Each row below is a small network's average activation on inputs in which a field has the value named, seen along a few directions.
Related values have similar rows: they may be neighbours, one step apart, or belong to one group.
(in the rows, 500 means zero)
Random noise pushes rows far along 12 fixed directions. That doesn't count. These rows show it; they differ only by the noise:
[257 552 336 465 644 401 477 590 362 553 449 397 814 559 503 567 434 421
 456 511 337 513 592 589 500]
[499 439 606 560 454 631 472 637 541 458 545 432 482 450 581 428 419 454
 510 477 551 587 482 384 475]
[408 515 558 474 445 559 514 531 508 459 436 481 563 573 486 516 541 433
 513 534 400 455 484 504 473]
[616 457 445 510 447 457 473 419 378 540 528 622 432 581 394 469 599 437
 552 583 603 317 561 462 497]
[598 552  53 372 425 300 519 242 598 656 383 530 608 389 648 553 463 743
 573 558 318 492 503 607 438]
[376 504 499 462 507 436 485 446 441 523 463 380 421 459 600 494 467 451
 637 543 615 708 736 347 794]
[527 635 523 505 481 656 465 536 557 399 395 346 500 593 455 610 439 412
 563 455 474 517 505 444 574]
[570 546 418 540 539 459 450 509 447 563 390 494 512 476 495 537 435 475
 543 494 543 443 564 450 563]
[442 614 380 430 520 482 641 491 382 631 425 609 479 528 477 472 665 576
 531 652 441 508 425 514 512]
[423 558 706 369 431 589 539 423 638 411 449 500 359 563 533 442 537 510
 575 594 386 607 528 383 600]
[554 649 496 486 547 604 556 522 496 418 630 530 473 716 328 479 577 449
 460 511 509 444 422 566 489]
[440 560 536 481 523 400 496 475 647 428 560 495 598 563 548 416 441 522
 418 436 390 516 548 611 564]
[460 530 655 492 456 491 574 508 547 474 481 619 478 575 445 445 617 499
 409 523 382 358 395 594 443]
[733 484 338 378 616 535 398 347 510 592 529 493 316 409 445 597 297 605
 568 559 464 494 486 332 352]


Field H:
h1: [446 539 331 481 685 640 613 508 361 576 641 527 411 569 287 686 527 460
 583 506 732 633 383 545 434]
h3: [576 596 487 330 638 490 437 406 474 452 398 494 502 554 410 574 457 529
 539 563 325 492 536 437 436]
h4: [458 498 518 447 565 432 420 418 366 422 569 278 500 465 460 648 533 495
 414 441 448 535 583 541 570]
h6: [372 533 331 413 534 540 407 522 601 512 272 378 803 493 585 640 344 516
 533 502 170 513 480 536 346]
h7: [497 447 543 558 390 527 514 587 507 537 395 620 576 412 634 343 585 550
 565 566 593 592 511 423 528]
h2: [533 468 419 532 479 502 536 477 573 504 649 605 483 541 514 370 496 543
 576 515 700 609 564 497 566]
h8: [628 563 417 525 445 646 502 537 687 469 479 733 661 679 457 354 490 490
 658 558 617 501 495 471 449]
h5: [643 562 456 487 572 521 442 524 614 485 436 463 464 355 632 463 318 611
 602 465 583 741 542 355 590]
h9: [259 387 368 401 453 468 638 390 407 563 589 504 436 539 493 569 649 435
 656 602 614 642 565 537 549]
The values of H form a line.
- Name the neighbours of h4, in listed order. => h7, h5
- Name the neighbours of h6, in listed order. => h2, h9

Field Y:
y7: [613 254 437 672 227 598 361 568 386 489 511 273 552 332 634 560 476 365
 535 487 568 378 559 403 358]
y13: [565 304 464 396 583 351 493 312 331 581 679 456 242 371 404 686 521 552
 481 518 564 473 452 441 371]
y9: [462 511 430 556 553 601 442 687 395 620 316 240 484 276 713 534 352 533
 503 432 438 660 494 325 570]
y8: [510 570 466 406 480 477 495 404 525 563 431 262 327 322 692 571 469 667
 479 578 311 681 556 348 656]
y1: [597 497 605 598 449 529 408 506 641 393 534 636 543 632 482 322 437 425
 549 447 719 535 658 467 655]
y11: [506 495 219 386 598 684 589 456 502 519 706 577 443 752 255 590 443 427
 711 544 718 568 427 469 399]
y5: [705 494 788 619 719 572 290 590 434 536 399 568 348 435 318 547 293 389
 456 410 673 334 587 283 550]
y6: [565 529 339 545 437 475 446 421 513 514 376 476 628 475 493 623 441 556
 459 473 366 408 427 630 378]
y4: [296 382 674 406 463 426 508 453 418 595 385 466 519 306 628 501 607 607
 435 607 292 471 536 404 469]
y12: [504 465 597 664 402 419 508 589 486 460 314 493 622 405 491 664 488 392
 384 322 483 191 389 715 410]
y2: [519 542 575 547 668 371 541 563 345 544 381 585 423 497 384 543 507 415
 506 412 663 399 558 528 605]
y3: [579 542 470 659 396 703 655 746 541 623 288 655 521 364 559 562 536 578
 488 503 476 410 100 612 178]
y10: [411 499 637 454 481 644 447 662 449 446 398 357 541 442 556 490 579 498
 458 591 264 590 394 345 410]
The values of Y form a star with 3 arms.
- Name the neighbours of y3, in listed order. => y7, y6, y12
- Name the neighbours of y9, in listed order. => y8, y11
- Name the neighbours of y10, in listed order. => y13
- Name the neighbours of y4, in listed order. => y5
